Each row below holds a small network's activations on one input, seen along a few directions.
In each table, some parts of the input vary, and every possible input appears once, in random order.
Descriptions start from the smaller parts, as in this example, which fits no table here: one of 2 separate values, together with either a single point or one of 11 places around a ring or (one of 4 places along a line, together with one of 8 places around a ring).
Shared parts are said once, and a part with two or three values counts as separate values.
(in the rows, 128 means zero)

Other details of the inputs vary at random and push rows far along two fixed directions, the same in every table; ignore that.
To show where, the next rows are all for the same input, with only those details redrawn:
[113 138 124 144 138 132 114 136 131 154 132 132 145 126]
[128 140 114 168 149 126 123 141 127 155 120 121 145 126]
[174  92 129 138 105 121 159  84 160  76  34 108  63 180]
[ 69 135 160  61  98 147 101 101 142 122 154 176 127 141]
[ 72 129 156  55  94 146 101  97 148 122 148 172 121 141]
[101 153 118 154 152 134 108 149 122 174 154 133 166 110]
[113 138 127 137 132 133 117 129 133 146 128 134 139 130]
[ 88 105 172  22  58 144 119  63 167  71 114 175  66 177]

A family of inputs:
r1: [ 97 108 163  26  98 117 101 108 140  90 174 162 123 139]
r2: [222  96  93 192 146 105 179 143 111  88  49  76  93 150]
r3: [153 121 113 128 138 110 131 152 103 126 138 132 140 129]
r4: [116 145 133 141 122 126 127 120 126 146 139 143 132 117]
r5: [135 149 113 155 161 142 135 165 105 162 163 100 163  89]
r6: [143 146 111 157 168 132 133 163 101 166 164 103 171  96]
r7: [128 122 129 111 136 126 122 141 125 118 154 112 139 106]
r8: [115 159  96 187 167 118 101 165 105 174 137 124 162 115]
r9: [141 131 112 134 127 144 134 153 109 123 141 112 131  99]
r10: [168  98 127 139 101 121 153  84 150  66  31 110  63 183]
r11: [ 61 162 142  83 104 130  89 121 114 145 175 183 136 113]
r12: [ 92 118 152  35  83 154 104 118 116 101 177 168 121 121]
r13: [133 144 119 201 152 121 150 155 127 179 142 112 165  97]
r14: [115 136 126 138 134 133 118 127 134 145 128 133 137 130]
r15: [175  84 135 137 101 125 165  80 171  72  40 107  59 178]
r16: [126 146 119 128 161 127 125 157 100 165 176 124 175 102]
r17: [149 146 115 151 170 109 129 162  98 168 167 117 177 115]
r18: [125 131 123 165 143 128 138 143 144 162 133 115 152 119]
r19: [110 154 124 146 129 127 116 125 117 145 141 144 136 112]
r20: [194  75 123 119 120 103 171 109 147  52  50  92  62 162]
r21: [201 119 105 250 157 109 171 135 131 136  65  75 114 127]
r22: [ 82 118 168  37  99 150 109 115 136  90 173 149 117 111]
- Describe the family of inputs behind these rows. => either (one of 2 separate values, together with one of 5 places along a line) or (one of 3 separate values, together with one of 4 places along a line)
- Change only the place on the line of 4 in r16. List by row number the other rows that result. => r5, r6, r17
- Change only the choice among 2 separate values in r21. List by row number the other rows that result. => r15
- Change only the choice among 3 separate values in r12. List by row number the other rows that result. => r6, r7

A family of inputs:
r23: [148 143  82 216 163 115 114 149 123 159  77 103 144 141]
r24: [137 116 145  99  98 139 138  89 135  79  99 131  87 134]
r25: [177 111  87 169 157 110 136 175 106 128 107  92 143 125]
r26: [175 129  96 162 168 104 129 161  98 125 112  82 142 128]
r27: [119 105 160 108 100 107 138  86 160  86 104 139  85 145]
r28: [142 103 134  85  96  97 137 109 121  76 108 143  82 149]
r29: [177 133 102 194 185 122 149 151 118 160 100  75 157 128]
r30: [165 118 113 224 165 110 168 154 146 160 110  86 141 115]
r31: [ 64 164 118  99 129 144  69 138 116 176 176 174 176 128]
r32: [163 110 106 208 176 126 152 163 150 152 102  68 151 120]
r33: [142 106 142  96  93 145 141  97 140  73 108 135  89 130]
r34: [171 141 104 209 169  95 145 143 111 154 113 104 152 109]
r35: [ 77 167 124  97 107 163  88 134 100 174 175 180 160 113]
r36: [142 113 156  91 105 119 157  80 144 104 110 142  93 160]
r37: [145 117 139  80  97 130 137 107 113  68 111 122  78 142]
r38: [ 76 161 152 105 142 135 120 131 130 191 206 159 178 107]
r39: [144 100 144  95  95 113 142  90 147  80 114 152  94 144]
r40: [180 120  99 207 187 132 162 165 135 164 104  68 162 128]
r41: [ 84 143 130  88 144 143  83 150 121 153 202 156 190  93]
r42: [146 106 150  87  96 157 158  93 142  87 110 131  86 143]
r43: [175 137 103 174 159  88 144 152  93 132 123  98 135 121]
r44: [118  96 152  93 112 125 122  98 162  79  94 120  95 151]
r45: [136 111 121  89  95 135 116  93 134 106  80 152  96 184]
r46: [146 124 145  76 104 128 136 103 112  71 112 116  77 144]
r47: [ 85 142 123  74 136 124  81 160  99 141 191 153 167 103]
r48: [138 103 141  84 112 124 123  93 145  80  93 128 101 155]
r49: [ 83 148 147 107 139 141 124 142 134 186 213 162 182 101]
r50: [ 90 142 137  82 149 154 102 146 124 166 202 150 187 107]
r51: [136 150 103 224 150  94 122 138 132 160  83 121 125 133]
r52: [129 118 160  92  99 157 161  87 152 102 103 122  86 151]
r53: [149 120 147  75 109  98 138  97 116  78 117 128  84 157]
r54: [ 96 140 125  92 123 116 104 160  99 152 201 168 165  99]
r55: [152  97 132  79  85 142 143 123 123  73 112 135  85 141]
r56: [ 61 152 156 114 135 129 111 133 144 181 200 156 168  99]
r57: [159 154  85 225 149 132 135 150 105 165  84 103 137 126]
r58: [185 108  89 166 156 115 138 176 107 126 110  91 144 128]
r59: [173 136 103 156 173 104 126 157  96 128 114  78 141 129]
r60: [125  86 147  94 111 131 126 108 167  75 103 122  98 146]
r61: [ 65 143 151 110 125 169 115 146 142 162 200 144 162  82]
r62: [177 145 106 210 170 134 164 147 109 159 103  77 142 109]
r63: [148 103 152  89 100 125 160  89 149  97 117 146  94 156]
r64: [105 135 126  87 121 122 108 161 101 149 202 167 166 103]
r65: [ 83 152 128  86 120 139  95 157  91 137 193 155 151  84]
r66: [ 80 164 125 102 113 129  87 130 104 186 184 195 168 124]
r67: [127 123 133 110  84 114 127  84 139 107  88 166  86 177]
r68: [137 105 155  91  96 163 166  96 156  95 110 125  88 146]
r69: [156 135 112 224 162 124 146 151 124 139  98  76 132  97]
r70: [131 104 153  79 116 142 147  91 161 103  99 119 102 170]
r71: [102 119 133 110 101 123 102  92 161  96  70 144  84 171]
r72: [ 56 156 157 108 127 163 110 136 138 168 194 142 160  87]
r73: [ 53 175 132 117 118 122  77 127 119 180 182 190 164 117]
r74: [100 131 140 121  87 139 116  91 152  96  73 145  71 153]
r75: [ 68 143 146 118 133 124  97 145 136 161 211 165 173  82]
r76: [177 121  93 182 142 124 148 171  98 126 110  95 127 107]
r77: [153 121 113 202 176 122 147 152 145 157  97  70 148 125]
r78: [123  98 153 109  94 146 140 103 156  72 107 125  81 125]
r79: [148 153  91 226 146 129 129 145 115 157  77 104 128 125]
- Describe the family of inputs behind these rows. => one of 3 separate values, together with either one of 4 places along a line or one of 5 places along a line or (one of 2 separate values, together with one of 5 places around a ring)
- Changing only the choice among 3 separate values turns r34 into r48. The same change can be made to r30. Which row results? => r32
- Start at r40 and move only the place on the ring of 5, one step at a time. The first step leads to r32. Which rows follow, in order? => r60, r41, r50
- Start at r64 and move only the place on the line of 5, one step at a time. The first step leads to r54. Which rows follow, in order? => r28, r43, r53
- Change only the choice among 3 separate values in r50. List by row number the other rows that result. => r42, r63
